Questions about the grid below.
1) The first entry on the main diagonal?
2) The smallest entry in the last column?
3) The fifth-last entry, reading row by row?
4) The entry just left of 177?
5) The 4th-last entry, reading row by row?
6) The entry in the bottom-left corner?
7) The 3rd entry in reading order?
8) The fifth entry in reading order?
-12 66 12 27 10 61 -3 -6 65 44 70 -32 10 -4 -31 69
-83 78 11 57 -368 525 -232 -254 267 254 -112 -81 -70 -212 -226 376
202 -193 132 48 154 -277 232 263 -236 -109 -182 284 135 220 391 -250
-149 108 253 353 727 -583 622 515 -144 370 651 -159 -85 258 433 -604
-191 -307 202 267 -402 280 -54 -99 -7 404 -427 58 -153 -199 147 23
-104 -194 144 184 -275 216 -28 -68 10 286 -274 66 -98 -145 100 31
-86 72 175 228 465 -371 411 346 -97 250 411 -89 -54 174 290 -396
-104 58 171 230 459 -387 396 336 -108 226 401 -100 -53 175 283 -386
18 133 -16 -16 20 126 -1 -17 112 104 123 -51 -23 -14 -82 54
-120 -173 167 211 -232 177 5 -17 15 289 -241 47 -69 -116 136 26
-60 -61 -39 -37 -8 -107 -13 -19 -79 -42 -27 -55 -61 -35 -20 -107
92 14 -52 -81 -200 246 -170 -139 101 -76 -164 88 66 -53 -114 245
51 143 -35 -17 4 137 -80 -36 158 -81 76 -43 140 40 -75 256
226 -252 188 73 141 -339 278 341 -303 -126 -280 307 178 287 509 -296
3 133 41 56 89 64 68 44 85 136 179 -84 -11 52 -3 26
1) -12
2) -604
3) -84
4) -232
5) -11
6) 3
7) 12
8) 10

[[-0.27, 0.13, -0.99, 0.30], [-0.09, -0.58, -0.23, 0.45], [-0.85, -1.30, 0.38, 1.24]]
The entry just left of -0.58: -0.09
The entry just left of the smallest entry -> -0.85
The 3rd entry in reading order: -0.99
The second largest entry -> 0.45
Find the entry just right of the smallest entry.
0.38

grid =
array([[6814, 7121, 5127, 6936, 6234, 5586, 6050],
       [7286, 5986, 5116, 6202, 7099, 6025, 5858],
       [5958, 6400, 6002, 6276, 5680, 5788, 5967],
       [5751, 5703, 6191, 5666, 5925, 6125, 5895],
       [5927, 7773, 5243, 7624, 5272, 4809, 6041],
       [6961, 7042, 6364, 7001, 6563, 6386, 6931],
       [7903, 5902, 4486, 6230, 7594, 5887, 5664],
       [4035, 3515, 6715, 3910, 5600, 6399, 4309],
       [5312, 6687, 7567, 6534, 5464, 6571, 6890],
       [5291, 9664, 4088, 9235, 3902, 3069, 5679],
       [7241, 5210, 5887, 5550, 7537, 6862, 5966],
       [5649, 6482, 6928, 6426, 5880, 6469, 6559],
       [8085, 8456, 6121, 8130, 6946, 6385, 7819]])
The entry just left of 7567? 6687
The largest entry in the first column: 8085
The entry just right of 6936? 6234
The last entry, reading row by row? 7819
The top entry of the column that holds the largest entry? 7121
The bottom entry of the column that holds the largest entry? 8456
The entry just right of 6928 is 6426
The fourth-last entry, reading row by row? 8130
The entry directly above the smallest entry: 6571
The entry just left of the smallest entry is 3902
The entry in the top-left corner? 6814
The entry just left of 5902? 7903
The entry directly above 6041: 5895
The top-right entry? 6050
The entry just right of the largest entry? 4088
The fifth entry from the end, reading row by row -> 6121
The entry directly below the smallest entry is 6862
The second largest entry? 9235
The 2nd entry from the end, reading row by row? 6385
The smallest entry in the first column -> 4035
The fourth entry in reading order: 6936
The entry just left of 9664 -> 5291
The entry directly below 5927 -> 6961
The second entry on the main diagonal? 5986
The entry just right of 5880? 6469
The second entry on the diagonal from the top-right corner? 6025
The median of all entries? 6125
The entry directly below the largest entry: 5210
The entry just left of 5464? 6534
The third-last entry, reading row by row is 6946

Read these off the row that follows.
1) Which number is the 1st entry?
2) Which number is the 2nd entry from the right?
[761, 120, 95, 44, -135]
1) 761
2) 44

[[259, -31, 161, -64], [23, -17, 389, 96], [573, -30, 99, -155], [365, -26, 202, -72], [43, 1, 32, -7], [71, -25, -140, 109], [310, -30, 159, -67]]
The smallest entry is -155
Which number is the entry just right of the largest entry? -30
The second smallest entry is -140
Which number is the entry just left of the smallest entry? 99
The entry just left of -64: 161
Which number is the entry just right of -17? 389
The entry just left of 161 is -31
The first entry in reading order: 259
The largest entry -> 573
